These are the activations of a small neural network, seen along a few directions. Each row is one input.
In each table, some parts of the input vary, and every possible input appears once, in random order.
Descriptions start from the smaller parts, as in this example, which fits no table here: one of 5 places around a ring, together with either a single point or one of 11 places around a ring or (one of 3 separate values, together with one of 6 places along a line).
Shared parts are said once, and a part with two or three values counts as separate values.

Rows:
R1: [ 1.48  0.49  2.33 -2.27  0.06 -2.66 -3.45  1.31  3.36  0.29 -0.74 -0.19
  0.30]
R2: [-0.10  0.83  1.65 -3.09  0.35 -2.18 -3.56  2.62  3.38  0.64  0.28 -0.02
  0.76]
R3: [-1.79  5.27 -4.50  4.07  6.40 -2.21  6.71 -0.27  5.46 -3.30  3.95 -0.58
 -0.39]
R4: [ 1.89  0.03  1.64 -0.23 -0.91 -1.13 -2.04  0.76  0.95  1.17 -1.80 -0.30
  0.38]
R5: [ 1.19 -0.14  1.50 -0.31 -1.12 -1.20 -1.80  1.23  1.14  0.89 -1.36 -0.45
  0.62]
R6: [-0.16 -0.47  0.07  0.35 -1.87 -0.25 -0.25  0.78 -0.60  0.69 -0.68 -0.44
  0.89]
R7: [-0.95 -0.86 -0.51  0.64 -1.17  1.34  0.89 -0.77 -2.54 -0.11 -0.13 -0.02
 -0.03]
R8: [ 0.08 -1.25 -0.33  0.84  0.53  2.98  1.08 -3.61 -3.96 -1.18  0.06  0.98
 -1.79]
R9: [-0.37  0.21  0.82 -1.12 -0.83 -0.70 -1.92  2.54  1.16  1.27 -0.32 -0.32
  1.05]
R10: [-0.58 -1.38 -0.43  0.74  0.31  2.92  1.35 -3.15 -3.80 -1.46  0.49  0.85
 -1.55]
R11: [ 0.02 -1.03  0.08  0.96 -0.92  1.61  0.76 -1.22 -2.47  0.12 -0.45  0.02
 -0.05]
R12: [-1.55 -1.20 -1.00  0.42  0.06  2.64  1.50 -2.69 -3.88 -1.69  0.80  0.82
 -1.52]
R13: [-1.53 -0.66 -0.58  0.17 -0.65  2.13  0.67  0.09 -2.47  0.52  0.61  0.16
  0.33]
R14: [ 0.47  0.65  1.73 -2.61 -0.18 -2.94 -3.35  1.77  3.33  0.06 -0.45 -0.21
  0.38]
R15: [ 2.19  0.65  2.47 -2.19  0.27 -2.60 -3.69  0.84  3.17  0.57 -1.17 -0.06
  0.04]
R16: [-2.15 -1.00 -1.07 -0.05  0.58  3.43  1.29 -1.83 -3.82 -1.03  1.56  1.03
 -1.18]
R17: [ 0.82 -0.63  0.66  0.67 -1.63  0.04 -0.36  0.32 -0.56  0.91 -0.98 -0.38
  0.84]
R18: [ 0.70 -0.88  0.20  1.05 -0.71  1.68  0.50 -1.69 -2.63  0.40 -0.89  0.17
 -0.28]
R19: [-0.74 -0.27 -0.02 -0.13 -1.34  0.54 -0.47  1.63 -0.54  1.30  0.06 -0.28
  1.26]
R20: [-0.63  2.09 -6.38  1.97  5.56 -2.05  8.46 -0.20  4.94 -1.92  3.64 -0.03
 -1.34]
R21: [ 0.21  0.02  0.90 -0.64 -1.36 -1.48 -1.71  1.69  1.10  0.67 -1.06 -0.50
  0.69]
R22: [ 1.51 -0.47  0.79  0.75 -1.43  0.10 -0.60 -0.15 -0.73  1.18 -1.42 -0.23
  0.61]
What is each input in this table made of? -> either one of 2 separate values or (one of 4 places along a line, together with one of 5 places along a line)
Change only the place on the line of 4 in R13. List by row number the other rows that result. -> R7, R11, R18

Rows:
R23: [-1.08  1.31 -1.26  0.95  1.87  0.29  1.91  0.23  0.99 -0.69  1.72 -0.05
  0.12]
R24: [ 1.85 -2.11  3.63 -2.49 -5.02 -1.18 -5.58  3.09 -0.24  3.51 -3.16 -0.72
  2.28]
R25: [ 1.92 -1.52  5.30 -4.14 -3.16 -1.17 -8.12  1.49  0.01  1.75 -3.12  0.11
  0.40]
R26: [-1.14  0.97 -1.79  0.59  1.90  0.19  2.06  0.51  0.93 -0.52  1.48  0.05
 -0.36]
R27: [-0.52  1.41 -1.96  0.97  2.11 -1.19  2.52 -0.01  2.05 -1.06  1.11 -0.27
 -0.46]
R28: [ 0.04  0.15 -0.80  1.90  0.88  1.62  2.17 -1.93 -1.64 -0.57  0.46  0.11
 -0.39]
R29: [ 1.51 -1.11  4.46 -1.48 -4.89 -1.04 -6.05  2.97 -0.26  3.20 -3.26 -0.96
  2.67]
R30: [-0.01 -0.18 -1.31  1.56  0.91  1.53  2.30 -1.65 -1.70 -0.41  0.23  0.21
 -0.86]
R31: [-0.29  0.52 -1.75  0.80  1.67  0.04  2.47 -0.49  0.67 -0.66  0.92  0.23
 -0.50]
R32: [ 1.57 -1.08  4.10 -1.65 -4.87 -1.14 -5.99  3.05 -0.36  3.22 -3.38 -0.78
  2.33]
R33: [-0.09  0.64 -1.07  1.94  1.15  0.23  2.39 -1.48 -0.04 -1.39  0.70 -0.09
 -0.45]
R34: [-0.84  0.45 -1.95  0.07  1.71  0.17  2.35  0.33  1.07 -0.32  1.80  0.18
 -0.25]
R35: [ 0.14 -0.44 -1.33  1.32  0.83  1.47  2.58 -1.77 -1.68 -0.36  0.28  0.31
 -0.86]
R36: [ 0.00  0.06 -1.61  1.35  1.09  0.07  2.82 -1.31 -0.07 -1.17  0.51  0.12
 -0.94]
R37: [ 1.97 -1.10  5.54 -3.86 -3.14 -1.20 -8.21  1.26  0.00  1.64 -2.97  0.18
  0.56]
R38: [-2.09 -0.13 -1.66  0.56  0.66  1.55  1.88 -0.78 -1.81 -1.12  1.29  0.31
 -0.67]
R39: [ 0.06  0.18 -1.12  1.78  0.88  1.52  2.21 -1.85 -1.73 -0.52  0.34  0.25
 -0.71]
R40: [ 0.15 -0.20 -1.75  1.09  0.99  0.11  2.81 -1.38  0.04 -1.03  0.79  0.14
 -0.82]
R41: [-1.79 -0.65 -1.82  0.06  0.47  1.54  2.16 -0.96 -1.67 -0.92  1.61  0.44
 -0.55]
R42: [-0.45  1.78 -1.75  1.21  2.08 -1.19  2.42 -0.21  2.02 -1.17  1.22 -0.23
 -0.29]
R43: [-0.44  0.78 -1.72  1.05  1.76  0.10  2.18 -0.37  0.64 -0.71  0.87  0.13
 -0.49]
R44: [ 2.11 -1.82  5.26 -4.42 -3.21 -1.26 -7.80  1.38  0.03  1.79 -3.05  0.24
  0.40]
R45: [-2.02  0.24 -1.46  0.78  0.63  1.54  1.79 -0.98 -1.84 -1.23  1.40  0.35
 -0.52]
R46: [-0.08  0.68 -1.39  1.82  1.15  0.12  2.44 -1.40 -0.13 -1.33  0.58  0.05
 -0.78]
R47: [-0.38  1.11 -1.20  1.41  1.73  0.20  2.03 -0.65  0.70 -0.87  1.11  0.02
 -0.01]
R48: [-0.15  0.31 -1.58  1.60  1.18  0.13  2.53 -1.20 -0.10 -1.23  0.46  0.01
 -0.94]
R49: [ 1.52 -1.52  3.85 -1.95 -4.91 -1.10 -5.91  3.29 -0.35  3.34 -3.54 -0.87
  2.17]
R50: [ 0.28 -0.69 -1.47  1.07  0.72  1.51  2.57 -1.83 -1.56 -0.21  0.55  0.34
 -0.74]
R51: [-0.37  1.15 -1.52  1.28  1.73  0.10  2.08 -0.57  0.62 -0.82  0.98  0.16
 -0.33]
R52: [ 1.91 -1.13  5.90 -3.70 -3.15 -1.10 -8.26  1.17  0.11  1.61 -2.84  0.02
  0.89]
R53: [-1.94 -0.39 -1.68  0.31  0.58  1.50  2.17 -0.89 -1.78 -1.07  1.34  0.42
 -0.67]
R54: [-0.99  0.71 -1.82  0.33  1.82  0.13  2.36  0.40  0.96 -0.47  1.52  0.16
 -0.36]
R55: [ 2.25 -2.12  5.08 -4.68 -3.30 -1.24 -7.80  1.30  0.13  1.94 -2.74  0.26
  0.51]
R56: [-1.07  1.34 -1.58  0.82  1.87  0.18  1.97  0.31  0.91 -0.63  1.59  0.08
 -0.20]
R57: [-0.46  1.75 -1.42  1.35  2.09 -1.09  2.36 -0.29  2.10 -1.23  1.35 -0.37
  0.03]
R58: [-0.37  1.15 -1.98  0.72  2.03 -1.25  2.81 -0.12  2.08 -1.00  1.15 -0.16
 -0.46]
R59: [-0.22  0.89 -2.12  0.46  1.92 -1.21  2.80 -0.19  2.19 -0.86  1.43 -0.13
 -0.34]
R60: [ 1.70 -1.81  3.81 -2.22 -4.95 -1.20 -5.59  3.18 -0.34  3.37 -3.47 -0.74
  2.16]
R61: [-2.04  0.20 -1.15  0.90  0.64  1.64  1.74 -1.05 -1.75 -1.29  1.52  0.21
 -0.20]
R62: [-0.14  0.26 -1.89  0.54  1.57  0.08  2.46 -0.55  0.78 -0.51  1.19  0.26
 -0.38]
What is each input in this table made of? -> one of 5 places along a line, together with either one of 2 separate values or one of 6 places along a line
The inputs of R61 and R38 match in every part but the place on the line of 5. If R47 is changed in the same way as R61 into R38, which row does it become? -> R43
The inputs of R34 and R54 match in every part but the place on the line of 5. If R41 is changed in the same way as R34 into R54, which row does it become? -> R53
Change only the place on the line of 5 in R49. List by row number the other rows that result. -> R24, R29, R32, R60
Change only the choice among 2 separate values in R32. List by row number the other rows that result. -> R37
Change only the place on the line of 6 in R42. List by row number the other rows that result. -> R39, R45, R46, R51, R56
Change only the choice among 2 separate values in R55. List by row number the other rows that result. -> R24

Rows:
R63: [ 0.19  0.95 -4.17  4.21  3.64  2.52  7.03 -0.18  0.04  0.98  2.20  0.45
  0.06]
R64: [ 2.58 -0.49  2.31  0.40 -0.93 -0.27 -2.33 -1.94 -0.33  0.50 -2.18 -0.14
  0.59]
R65: [ 0.96  2.05 -3.10  3.02  5.46  2.64  5.22 -2.90 -0.24 -0.38  2.79  0.68
 -1.09]
R66: [-2.68  1.22 -3.73  5.54  0.42  0.29  6.55 -1.25 -1.27 -2.88  1.40 -0.61
  0.04]
R67: [-0.68 -0.19  2.20  0.14 -1.65  3.57 -3.74 -0.81 -4.60  0.94 -1.16  0.63
  0.64]
R68: [ 2.71 -0.05  0.75  1.64 -2.26 -1.82 -0.66  1.55  1.65  1.79 -2.33 -1.01
  0.82]
R69: [-3.46 -0.18 -4.34  0.99  1.12  0.16  5.25 -2.86 -0.89 -4.68  2.83  0.48
 -1.98]
R70: [-0.83  0.16 -5.33  1.58  3.52  2.02  7.21 -0.40  0.13  1.14  2.37  0.76
 -0.72]
R71: [ 1.90 -0.93 -0.18 -0.82 -2.07 -2.54 -0.62  1.53  1.48  1.91 -2.04 -0.79
  0.03]
R72: [-1.39 -1.25  2.66 -1.55 -0.89  3.39 -4.14 -0.81 -4.47 -0.01 -0.85  1.13
 -0.99]
R73: [-1.83 -2.82  0.99 -2.93 -2.37  2.82 -3.32  0.33 -4.35  0.58  0.08  1.22
 -0.26]
R74: [-1.92  1.23 -0.09 -3.27  1.28 -2.38 -2.04  3.10  4.60 -0.57  2.44 -0.01
  0.70]
R75: [ 1.41 -3.07  1.04 -2.73 -1.51 -0.91 -2.01 -0.72 -0.12  0.10 -1.10  0.41
 -0.38]
R76: [ 2.37 -0.15  2.06 -1.27  0.33 -1.77 -2.67 -0.89  1.60 -0.35 -1.83  0.41
 -1.83]
R77: [-3.72  0.45 -4.89  2.94  0.30 -0.23  6.75 -1.45 -1.21 -2.73  1.53 -0.33
 -0.70]
R78: [ 1.41 -2.33  0.45 -0.99 -2.52 -1.05 -0.66  0.48 -0.31  1.78 -2.22 -0.87
  0.87]
R79: [ 1.85 -1.54  2.72 -1.39 -0.11 -0.33 -2.76 -1.93 -0.20 -0.49 -1.95  0.33
 -1.04]
R80: [ 0.18 -1.36  3.48 -1.58 -1.25  1.86 -3.20 -1.81 -3.15 -0.20 -0.88  0.83
 -1.10]
R81: [ 0.70  0.46 -0.34 -1.40 -0.71 -3.19 -0.27  3.05  2.99  1.29 -0.93 -0.93
  1.06]
R82: [ 1.18  1.28  1.87 -1.88  1.67 -2.38 -2.29  0.62  3.16 -0.94 -0.77  0.27
 -0.80]
R83: [ 0.91 -0.30  3.04  0.15 -2.05  2.00 -2.78 -1.82 -3.27  0.76 -1.15  0.33
  0.53]
R84: [-1.47  2.76  1.59 -1.92  2.79 -1.90 -2.74  1.94  4.44 -1.04  1.51  0.01
  0.09]
R85: [ 1.48  1.35  0.63  1.06 -0.83 -2.56 -0.29  3.09  3.11  1.22 -1.21 -1.13
  1.87]
R86: [-1.83 -2.09  0.40 -1.25 -3.32  2.73 -1.98  1.53 -4.55  2.25 -1.04 -0.09
  1.03]
R87: [-2.04  1.93 -0.59 -1.44  0.45 -2.70 -0.74  4.35  4.24  1.21  1.40 -1.19
  1.94]
R88: [ 3.08  0.90  1.68  0.55 -0.49 -1.76 -2.24 -0.90  1.46  0.66 -2.01 -0.04
 -0.21]
R89: [ 0.78 -0.27  0.17 -3.21  0.21 -2.92 -1.61  1.83  3.26 -0.45  0.12  0.31
 -0.19]
R90: [ 0.59 -1.29  2.11  1.19 -3.83  1.98 -1.13  0.63 -3.05  1.91 -1.46 -0.64
  1.65]
R91: [ 0.29  0.99 -2.78  1.04  6.17  2.79  4.71 -2.95  0.00 -1.56  3.01  0.92
 -2.78]
R92: [-0.26 -2.91  1.81 -2.96 -2.67  1.27 -2.40 -0.64 -3.06  0.40  0.01  0.91
 -0.38]
R93: [-0.84  3.81  1.25 -0.14  2.10 -2.01 -2.32  1.92  4.20  0.02  1.36 -0.44
  1.75]
R94: [ 2.23 -1.44  1.36  1.47 -2.71 -0.30 -0.72  0.52 -0.11  1.64 -2.54 -1.12
  1.65]
R95: [-0.53 -0.51 -4.76 -0.44  4.39  2.44  5.74 -1.83  0.46 -0.84  3.68  1.57
 -2.00]
R96: [-1.26  2.79  0.38  1.02  0.42 -2.15 -0.80  4.43  4.28  1.16  1.14 -1.34
  2.75]
R97: [-1.02 -1.20  1.28  1.18 -3.44  3.52 -2.09  1.63 -4.39  2.08 -1.42 -0.32
  1.75]
R98: [-1.95  2.30 -2.68  4.47  2.24  0.34  4.70 -3.92 -1.58 -4.26  1.98 -0.40
 -1.10]
R99: [ 1.93 -1.68  0.37 -2.60 -1.07 -2.37 -1.96  0.33  1.68  0.21 -0.95  0.46
 -1.21]
R100: [ 1.85  2.34  1.54 -0.06  0.91 -2.46 -1.84  0.61  2.98  0.11 -0.93 -0.18
  0.84]
R101: [-0.24 -2.18  1.22 -1.25 -3.67  1.19 -1.03  0.56 -3.24  2.08 -1.11 -0.41
  0.92]
R102: [-2.62  1.30 -2.36  2.50  2.90  0.48  4.22 -3.99 -1.36 -5.34  2.22 -0.13
 -2.78]
What is each input in this table made of? -> one of 5 places around a ring, together with either one of 2 separate values or one of 6 places along a line
The inputs of R99 and R68 match in every part but the place on the ring of 5. If R74 is changed in the same way as R99 into R68, which row does it become? -> R96
Change only the place on the line of 6 in R84. List by row number the other rows that result. -> R72, R76, R79, R80, R82
Change only the choice among 2 separate values in R91. List by row number the other rows that result. -> R102
Change only the place on the ring of 5 in R77. List by row number the other rows that result. -> R66, R69, R98, R102
List by row number the other rows that have the place on the ring of 5 in common with R98. -> R64, R65, R67, R83, R88, R93, R100
